These are the activations of a small neural network, seen along a few directions. Each row is one input.
Each table varies a few parts of the input and shows all the possible inputs, shuffled.
Descriptions start from the smaller parts, as in this example, which fits no table here: one of 6 places along a line, together with either a single point or (one of 2 separate values, together with one of 5 places around a ring) or one of 11 places around a ring.
Shared parts are said once, and a part with two or three values counts as separate values.
In the rows, zero is written as 128.

Other details of the inputs shift rows strongly along two fixed directions, in all tables alike. That doesn't count.

Rows:
r1: [150 124 126 121 121 133 125 132 133 123 123]
r2: [136 123 132 124 116 141 128 135 138 127 133]
r3: [100 132 121 156 129  89 131 131 109 130 140]
r4: [ 99 127 126 156 130  93 137 138 107 136 139]
r5: [ 99 136 118 141 135  85 133 136 114 131 149]
r6: [148 119 131 123 122 133 132 139 132 129 122]
r7: [131 127 132 129 128 143 131 136 136 122 116]
r8: [128 129 128 110 124 140 134 130 133 118 130]
r9: [122 131 133 116 123 139 132 128 133 114 120]
r10: [127 120 127 112 123 142 134 136 133 124 127]
r11: [104 126 126 157 138  81 135 113 126 141 134]
r12: [134 117 132 121 117 140 130 133 132 121 134]
r13: [130 130 127 115 127 143 132 128 133 116 133]
r14: [132 129 132 130 114 138 120 126 138 117 124]
r15: [134 133 129 120 124 138 120 128 140 117 136]
r16: [108 118 125 152 140  84 145 122 126 151 143]
r17: [126 118 136 121 113 137 129 132 132 121 120]
r18: [127 136 133 125 125 143 129 129 138 117 122]
r19: [121 121 132 117 121 142 132 133 132 120 117]
r20: [146 130 128 117 130 133 123 133 135 118 125]
r21: [ 99 128 118 148 140  96 143 143 110 137 145]
r22: [138 133 133 124 128 135 119 129 134 115 118]
r23: [134 126 132 126 129 140 131 137 134 125 112]
r24: [142 121 136 128 121 134 130 136 131 125 111]
r25: [133 124 139 121 133 135 121 103 149 120 121]
r26: [102 136 118 146 139  88 132 134 112 129 152]
r27: [ 98 136 127 152 151  87 144 115 125 142 132]
r28: [105 130 116 151 130  88 134 135 112 132 150]
r29: [141 122 131 127 121 139 129 136 135 126 130]
r30: [110 140 123 152 143  83 130 138 110 134 129]
r31: [145 121 131 124 122 137 130 137 134 128 125]
r32: [138 127 126 124 115 140 121 127 138 122 135]
r33: [113 131 117 148 145  89 144 148 111 145 133]
r34: [134 112 141 125 124 137 131 110 145 133 117]
r35: [140 124 126 121 131 140 133 139 135 127 122]
r36: [134 134 133 127 127 138 119 127 136 113 123]
r37: [129 116 136 121 134 142 134 112 147 133 112]
r38: [102 145 122 156 144  94 139 137 112 134 134]
r39: [169 143  99  79 132 198  54  59  31 223 142]
r40: [126 127 133 126 124 146 129 134 138 124 119]
r41: [124 128 133 116 120 135 121 125 133 111 124]
r42: [137 125 127 123 129 144 132 138 137 125 126]
r43: [131 126 127 120 125 146 130 136 139 127 129]
r44: [104 133 121 147 152  86 147 119 128 144 143]
r45: [109 141 118 152 142  88 131 138 116 133 148]
r46: [123 122 133 124 125 143 132 133 131 118 121]
r47: [120 160  97 112 149 150  59  63  15 231 156]
r48: [143 126 130 128 120 131 123 130 132 120 112]
r49: [132 120 127 116 112 134 126 128 134 116 133]
r50: [136 135 132 124 131 139 130 131 133 119 115]
r51: [138 133 133 122 131 138 131 132 132 120 111]
r52: [141 127 130 130 119 133 122 129 133 119 116]
r53: [140 122 134 115 135 136 123 104 149 124 133]
r54: [138 134 128 120 131 144 132 131 137 119 129]
r55: [139 123 136 130 121 136 128 135 132 125 115]
r56: [137 128 131 132 118 137 121 127 135 117 121]
r57: [136 124 132 125 129 137 133 139 133 125 108]
r58: [102 144 118 149 141  94 140 138 116 138 148]
r59: [126 129 133 122 124 137 119 124 133 109 127]
r60: [131 117 131 116 114 136 131 134 132 124 131]
r61: [125 131 134 122 126 142 132 128 132 111 123]
r62: [145 132 128 115 132 139 133 134 133 122 121]
r63: [130 124 137 130 115 141 126 133 137 125 123]
r64: [136 114 131 116 136 142 137 114 148 135 124]
r65: [143 126 126 127 119 136 124 130 137 119 131]
r66: [ 97 131 121 150 125  86 132 132 108 133 137]
r67: [143 114 131 119 125 135 126 104 147 129 130]
r68: [135 124 136 133 120 138 128 134 135 123 120]
r69: [141 133 127 119 132 139 133 134 135 121 125]
r70: [144 131 128 119 129 136 121 131 136 118 128]
Each input here is: one of 2 separate values, together with one of 5 places around a ring, together with either a single point or one of 6 places along a line.
The inputs of r43 and r40 match in every part but the choice among 2 separate values. If r26 is changed in the same way as r43 into r40, which row does it become? -> r59
The inputs of r32 and r14 match in every part but the choice among 2 separate values. If r29 is changed in the same way as r32 into r14, which row does it become? -> r68
Which other rows agree with r36 in the choice among 2 separate values and the place on the ring of 5? List them by row number. -> r22, r25, r30, r41, r47, r59
Which other rows does r6 become when the choice among 2 separate values takes its other values? List them by row number. -> r24
Which other rows agree with r53 in the choice among 2 separate values and the place on the ring of 5? List them by row number. -> r5, r15, r20, r26, r45, r70

Rows:
r71: [163 136 128  75 101 178  95 138 139  72 105]
r72: [108 147 108 132 171  93 112  62  93 183 183]
r73: [187  96 128 111 100 195 128 114 152 129  98]
r74: [189 110 150  95 111 170 115  88 184 119 118]
r75: [149 107 131  87 121 196 135  76 188 101 141]
r76: [207 102 145 108 116 184 117 119 156 124 101]
r77: [125 160  89 125 135  94  97 124  37 161 172]
r78: [119 151  89 140 158 120 143 129  42 223 141]
r79: [182 101 145 110 126 181 106 118 156 113  76]
r80: [ 71 154 126 139 164 107 117  55  86 168 146]
r81: [145 120 145  82 140 176 109  79 197  89 115]
r82: [ 73 114 144 183 106  52 174 231 176  55 157]
r83: [ 89 106 137 175 149  46 215 232 180  97 118]
r84: [151 119 163 102 104 183 116  76 169 107  82]
r85: [159 108 131  62  83 183 111 149 135  85 127]
r86: [140  92 150  68 125 185 127  86 187 106 141]
r87: [120 162 105 150 136 114  90 137  55 171 183]
r88: [ 96 166 100 145 142 116  71 133  56 169 155]
r89: [201 129 144  86 132 197 141 151 163 119  96]
r90: [109 134 100 143 130  97 116  65  73 221 160]
r91: [101 158  87 147 121 127  94 130  44 187 179]
r92: [ 79  91 158 177 117  20 192 168 206  92 138]
r93: [ 91 169 107 136 130 108 101 113  29 147 137]
r94: [105 138 123 166 153 110 110  91  41 195 110]
r95: [ 59 151 149 203 114  59 167 208 169  42 126]
r96: [101 166 114 142 169 122 129 122  45 197 104]
r97: [ 95  79 145 193 125  31 197 204 186  89 116]
r98: [ 86 132 113 178 103  37 191 205 155  48 151]
r99: [165 110 152  95 116 168 103  90 187 109  91]
r100: [174 133 135  86 143 191 122 147 155 123  73]
The inputs of r92 and r74 match in every part but one. If r86 is changed in the same way as r92 into r74, which row does it become? -> r72
What is each input in this table made of? -> one of 5 places along a line, together with either one of 2 separate values or one of 4 places along a line
Which other rows agree with r93 in the place on the line of 5? List them by row number. -> r80, r84, r94, r95, r96
Which other rows does r100 become when the place on the line of 5 takes its other values? List them by row number. -> r78, r83, r89, r96

Rows:
r101: [115 124 133  97 133 174  70  52  72 195 122]
r102: [115 121 139 173  88  71 185 192 177  58 130]
r103: [144 143 147  82 124 189 131 155 153  86 108]
r104: [143  83 149  89  96 184 114  92 162 123 119]
r105: [159 112 123  93  90 189 130 143 145  95 119]
r106: [124 120 138 162  98  74 154 192 184  67 133]
r107: [175 132 110  98 128 171  46  91  36 190 158]
r108: [111 160 117 166 143  68  95 139  73 147 141]
r109: [167 135 146 105  99 182  95 133 146  93 100]
r110: [103 147 102 155 159  72 135 104 116 174 176]
r111: [161 140 139  99 135 183 121  93 187 103 115]
r112: [ 73 146 129 180 154  89 129  95 109 154 156]
r113: [148 127 132 101 104 193 124 140 143  82  95]
r114: [159 135 140 111  87 186 120 131 145  89  92]
r115: [160  89 140  76 108 161 127  99 163 115 108]
r116: [112 135 122 184 172  78 156 148  87 198 102]
r117: [ 81 126 121 149 159  54 134 103  89 154 122]
r118: [126 119 116 178 161  82 155 150  87 215 126]
r119: [ 87 148 107 136 146  87 142 162  84 162 170]
r120: [127 105 135 150 142  54 192 156 202  63 134]
r121: [142 130 138  91 123 192 125 151 146  81 105]
r122: [115 129 143 155 149  55 186 150 206  57 109]
r123: [140 130 115 101 128 196  73  41  78 212 168]
r124: [ 84 136  91 142 145  89 135 160  79 157 163]
What is each input in this table made of? -> one of 2 separate values, together with either a single point or one of 5 places around a ring or one of 6 places along a line
The inputs of r114 and r102 match in every part but the choice among 2 separate values. If r121 is changed in the same way as r114 into r102, which row does it become? -> r124
Which other rows does r106 become when the choice among 2 separate values takes its other values? List them by row number. -> r109
